A small network was shown many inputs. Here are its activations along a few directions, one row for each input.
Each table varies a few parts of the input and shows all the possible inputs, shuffled.
Descriptions start from the smaller parts, as in this example, which fits no table here: line(4) and (point or line(9) or (values(3) and ring(8))).
Shared parts are said once, and a part with two or three values counts as separate values.
In the rows, zero is written as 128.

Other details of the inputs vary at random and push rows far along two fixed directions, the same in every table; ignore that.

A family of inputs:
R1: [148 133 158 130  99 119  82  98 128  89  90  96 127 134]
R2: [116 126 110 108 152 141 167 145 132 141 148 157 123 131]
R3: [103 144 122  90 146 113 142 109 129  92 116 133 114 146]
R4: [111 120 100 125 135 139 169 130 149 137 146 153 120 122]
R5: [160 110 149 155 133 160 116 175 108 168 134 130 161 111]
R6: [159 125 144 167 118 128  98 138 119 138 123 109 131 114]
R7: [ 99 136  75 158 173 158 181 212 115 225 190 185 161 111]
R8: [104 140 113 106 124 116 145 101 146  83 128 130  94 157]
R9: [107 124 112  96 161 134 157 138 128 138 155 154 125 132]
R10: [145 121 155 135 134 124  79 137 105 126 125 105 139 136]
R11: [115 119  87 148 143 142 183 137 143 175 169 160 112 107]
R12: [152 112 155 127  80 113  92  93 140  96  99  94 128 124]
R13: [ 91 155  82 151 165 141 165 187 115 183 169 166 134 126]
R14: [112 117  95 132 144 153 177 151 138 154 160 159 121 123]
R15: [149 129 157 138 126 132  93 138 107 122 111 108 143 132]
R16: [160 127 143 177 140 146 112 163 105 167 127 128 148 103]
R17: [100 144 123  83 149 110 138  99 129  88 120 135 113 152]
R18: [153 111 156 127  91 124  94 115 127 107 114  97 132 135]
R19: [ 83 161  93 118 129 110 143 131 135 127 138 143 113 145]
R20: [150 127 151 150 123 140  96 144 111 130 121 111 137 132]
R21: [147 126 150 146 127 137  94 148 108 130 125 107 140 131]
R22: [132 133 140 128  77  98  78 106 130 119 110  90 150 139]
R23: [155 120 142 176 130 150 100 168 109 155 137 116 139 120]
R24: [ 99 140 120  91 147 110 136 103 133  87 127 131 111 150]
R25: [104 138 117 103 126 112 137 100 144  79 128 123  99 157]
R26: [109 123 107 104 114 121 159 102 152 103 134 139 102 139]
R27: [152 112 157 128  99 132  95 118 128 115 112 105 140 132]
R28: [106 128 112  88 117 117 162  88 157  91 116 143 108 140]
R29: [146 114 149 148 137 130  85 153 101 139 138 108 136 135]
R30: [133 133 146 122  85  98  79 110 127 123  95  97 157 133]
R31: [152 135 158 140 116 126 102 121 114 115  91 111 142 119]
R32: [151 116 166 113 118 124  91 125 115 122 113 106 148 125]
R33: [112 150  95 124 156 125 179 114 140 137 127 155 110 116]
R34: [116 118  85 156 164 154 193 164 136 198 173 180 126  97]
R35: [108 148 116  99 140 124 157 107 135  92 115 142 114 147]
R36: [138 150 138 150 123 127  94 163  95 159 117 124 156 120]
R37: [113 114 101 133 161 149 166 173 125 165 187 150 124 129]
R38: [112 121  98 134 150 142 180 140 146 158 153 166 125 110]
R39: [155 115 158 129 103 127 106 115 128 119  94 113 147 110]
R40: [106 149 106 103 130 114 159  94 146  87 110 141 101 139]
R41: [160 135 146 153 119 120 104 112 120 132 102 112 135 107]
R42: [101 153 120  80 113 100 143  61 157  50  90 126  96 153]
R43: [105 149 104 101 112  94 150  57 164  80 110 125  81 139]
R44: [116 123  95 133 150 137 187 132 144 167 145 169 120 104]
R45: [105 121 110 104 154 135 163 141 135 136 156 148 122 133]
R46: [142 111 158 111 116 116  83 111 122 111 121  98 141 135]
R47: [145 126 158 135 134 125  94 144 103 127 120 107 141 130]
R48: [149 113 159 120 102 125  92 118 125 110 114 100 139 132]
R49: [161 128 142 183 151 156 120 180  94 185 133 139 157  96]
R50: [156 110 150 150 123 155 116 156 114 159 121 126 156 106]
R51: [111 121  94 136 137 135 178 122 150 160 152 158 112 109]
R52: [155 107 149 152 133 153 109 172 109 164 141 124 156 116]
R53: [105 119 109 109 164 140 160 149 127 147 167 154 128 132]
R54: [150 113 154 128  97 122 104 108 135 114  95 108 140 116]
R55: [135 125 126 169 118 139 100 176 108 191 150 120 172 115]
R56: [109 119 108 108 146 129 150 136 130 131 167 137 116 141]
R57: [157 133 156 147 127 139 102 140 106 132 105 116 147 119]
R58: [157 127 145 170 130 139 101 145 114 156 124 116 141 109]
R59: [148 132 156 137 119 129  98 128 116 111 104 105 139 134]
R60: [103 132 107 125 163 138 150 153 122 137 157 144 116 140]
R61: [149 130 161 136 130 136  99 141 102 126 108 112 148 130]
R62: [100 138 123  88 125  98 128  86 146  67 122 113  95 161]
R63: [111 121 110 102 124 124 152 117 141 110 146 134 107 145]
R64: [155 123 143 170 123 138  98 150 115 145 129 109 134 117]
R65: [153 109 153 147 100 126  97 115 132 135 111 112 141 108]
R66: [ 85 159  95 122 121 104 138 126 139 117 141 135 110 147]
R67: [105 125 118  87 130 117 144 104 145 101 139 132 112 145]
R68: [106 151  99 101 122 104 156  67 159  92 109 135  86 134]
R69: [156 109 156 140 112 141 105 144 118 137 118 115 146 123]
R70: [109 126 103 111 139 129 179 116 149 135 131 164 116 116]
R71: [152 111 156 131  82 109  90  86 141 103 100  96 128 119]
R72: [101 149 113  95 116 104 145  71 157  68 102 130  92 148]
Each input here is: values(2) and line(4) and (point or line(8)).
Question: Changing only the line(4) part turns R49 into R16. The same change can be made to R32. Which row results?
Answer: R45
Question: Which other rows does R32 become when the values(2) part takes its other values? List them by row number.
Answer: R3
Question: Which other rows agree with R53 in the line(4) part and the values(2) part? List them by row number.
Answer: R28, R30, R34, R38, R45, R52, R54, R69
Question: Which other rows agree with R2 in the line(4) part and the values(2) part? List them by row number.
Answer: R5, R7, R9, R32, R39, R44, R50, R70
Question: A walk changes only the line(4) part. It starts at R29 and steps to R10. List the rest of the walk in order.
Answer: R24, R17

A family of inputs:
R73: [178  44 194  61  48 118  73  80 148 114 116  81 170 105]
R74: [102 122  98 131 205 175 189 187 119 118 199 161  68 154]
R75: [100 155  87 104 138 148 179 151 145 100 142 164 103 153]
R76: [165 106 172 154 136 155  67 160  92  95 129  92 123 142]
R77: [167 130 158 174  91 140  92 153 120 128 101 109 152 125]
R78: [184  62 208 105 130 157 114  97 126 141  83 136 183  86]
R79: [172 105 159 150  46  80  61  63 144 128 103  62 120 113]
R80: [ 91 178 133  43 128  81 138  47 139  37  61 118 107 169]
R81: [ 99 133  68 175 150 156 202 147 165 158 167 173  82 105]
R82: [ 84 177  86 109 153 124 185 117 131 131 104 175 126 124]
R83: [140 108 120 193 104 129  93 177 119 216 156 117 150  97]
R84: [165 130 171 164 202 153 103 197  65 163 146 126 144 116]
R85: [ 65 131 108  57 154  90 130  92 147  66 171 115  86 187]
R86: [155 144 119 207 155 160 121 206  83 226 125 161 174  63]
R87: [132 103 140 156 158 145  72 199  84 179 194 105 166 140]
R88: [133 119 117 186  98 128  95 189 106 214 155 125 176 108]
R89: [160 119 148 173 148 183 106 204  86 159 147 119 146 138]
R90: [139 124 173  94  73  84  29  98 111  84  96  58 159 172]
R91: [100 155  97 113  86 106 162  63 173  63  95 138  88 150]
R92: [ 93 159  66 158 181 136 204 145 142 178 142 194 105  88]
R93: [192 132 158 173 112 112  83  65 131 139  70  99 132  90]
R94: [ 92 185  95  90 167 122 181 132 126 122 112 171 130 138]
R95: [ 93 164 110 108 208 132 191 151 105 123 156 168 114 135]
R96: [ 52 154  84  77  94  86 153  89 162 108 131 135 122 162]
R97: [134  60 141  42 105 136 201  57 190  44 108 141  95 128]
R98: [129 122  76 163 131 140 199  85 175 127 156 145  68 109]
R99: [139 135 169  98  56  79  33 107 121  96  92  68 169 159]
Question: What is each input in this table made of?
Answer: values(3) and (point or line(8))
Question: Changing only the values(3) part turns R93 into R98. The same change can be made to R94. Which row results?
Answer: R75
Question: A walk changes only the line(8) part. It starts at R79 and steps to R83. List the rest of the walk in order.
Answer: R88, R96, R99, R90, R87, R85
Question: Which other rows does R90 become when the values(3) part takes its other values? List them by row number.
Answer: R80, R89

A family of inputs:
R100: [131 125 128 131 128 131 130 130 129 131 129 129 129 125]
R101: [151 127 158 130  97 111  84 102 126 107  94  97 136 126]
R102: [151 116 152 139 114 130  99 130 120 132 117 110 141 121]
R103: [115 124 102 137 154 148 166 157 129 159 161 156 126 122]
R104: [149 124 145 153 119 132 101 141 116 146 121 115 145 117]
R105: [ 80 158 128  39 114  76 118  52 149  16  95 107  90 188]
R106: [114 129 106 128 146 138 161 139 134 140 148 150 119 126]
R107: [115 129 107 127 145 137 160 139 134 141 147 149 120 126]
R108: [140 121 145 122 111 120 109 109 131 112 111 112 130 128]
R109: [142 119 140 136 123 133 116 133 123 136 127 121 136 122]
R110: [148 124 151 137 110 123  97 121 122 124 108 108 139 123]
R111: [143 127 140 143 118 127 108 132 121 136 119 117 138 121]
R112: [123 124 120 125 133 132 143 130 133 131 137 137 124 128]
R113: [127 122 122 130 136 136 139 137 129 139 139 137 128 125]
R114: [125 128 118 136 139 136 143 142 127 145 139 140 129 122]
R115: [103 134  92 128 154 140 177 144 136 147 156 161 115 126]
R116: [133 125 129 135 130 134 129 135 126 137 131 130 132 123]
R117: [ 67 159 102  53 142  96 152  87 145  51 128 134  92 182]
R118: [132 127 128 137 129 132 128 135 125 139 129 130 132 122]
R119: [149 121 153 134 109 124  97 118 123 120 108 107 137 124]
R120: [131 127 126 137 131 133 131 136 126 140 131 132 131 122]
R121: [104 134  94 128 154 140 175 145 136 148 156 160 116 125]
R122: [115 128 107 128 146 138 159 140 133 142 147 149 121 126]
R123: [128 131 126 132 125 126 128 126 129 130 126 128 128 125]
R124: [157 122 155 151 110 127  88 134 114 139 111 105 147 117]
R125: [156 122 154 152 112 128  90 135 114 140 113 107 146 117]
Question: What is each input in this table made of?
Answer: values(2) and (point or (values(3) and line(4)))

A family of inputs:
R126: [100 129  92 118 144 135 181 129 147 134 152 160 109 130]
R127: [133 119 131 124 123 129 135 114 139 127 121 132 126 119]
R128: [147 124 148 131 116 126 106 118 124 117 111 110 134 126]
R129: [105 126  92 117 143 137 185 129 149 139 151 161 111 124]
R130: [140 125 147 128 112 118  99 117 123 120 116 108 135 130]
R131: [143 117 141 128 111 126 120 113 135 124 113 120 131 119]
R132: [116 134 122 119 132 123 132 128 130 119 134 132 123 139]
R133: [138 126 144 128 121 122 108 121 122 120 118 115 131 128]
R134: [114 138 123 115 137 125 131 134 124 119 134 132 125 142]
R135: [105 139 109 115 151 130 150 141 125 127 144 145 120 140]
R136: [138 121 136 129 121 129 125 118 130 121 118 123 128 122]
R137: [146 118 143 128 115 127 121 113 132 123 112 121 132 118]
R138: [164 146 119 246 148 164 108 228  81 252 150 141 175  76]
R139: [140 128 148 129 121 122  98 126 119 116 114 109 136 132]
R140: [120 122 113 121 127 132 155 120 143 135 136 142 121 122]
R141: [106 136 106 119 148 132 152 139 131 129 146 144 118 136]
R142: [136 130 143 127 126 125 108 129 119 116 118 114 135 132]
R143: [138 125 140 130 114 123 110 117 128 124 120 117 133 129]
R144: [109 134 113 118 139 127 142 133 130 127 142 136 122 137]
R145: [116 129 113 123 133 132 149 128 136 130 139 139 117 132]
R146: [120 134 129 119 130 123 120 133 122 119 129 124 129 140]
R147: [140 125 148 128 111 119  99 119 123 117 114 107 132 131]
R148: [140 125 141 129 115 125 111 118 127 120 117 116 130 127]
R149: [129 122 128 126 119 126 130 116 137 125 126 128 127 124]
R150: [131 131 139 126 125 122 103 133 117 124 123 114 139 138]
R151: [110 133 106 121 145 131 155 135 134 132 146 144 117 133]
R152: [135 125 136 128 123 126 119 119 129 122 120 123 127 128]
R153: [105 140 110 115 152 132 152 140 125 124 143 145 121 141]
R154: [136 120 136 129 121 128 123 118 132 124 119 125 127 121]
R155: [128 130 131 122 130 125 127 123 126 119 126 125 126 131]
R156: [141 120 141 131 114 127 115 117 131 122 115 118 131 121]
Question: What is each input in this table made of?
Answer: point or (line(5) and line(6))
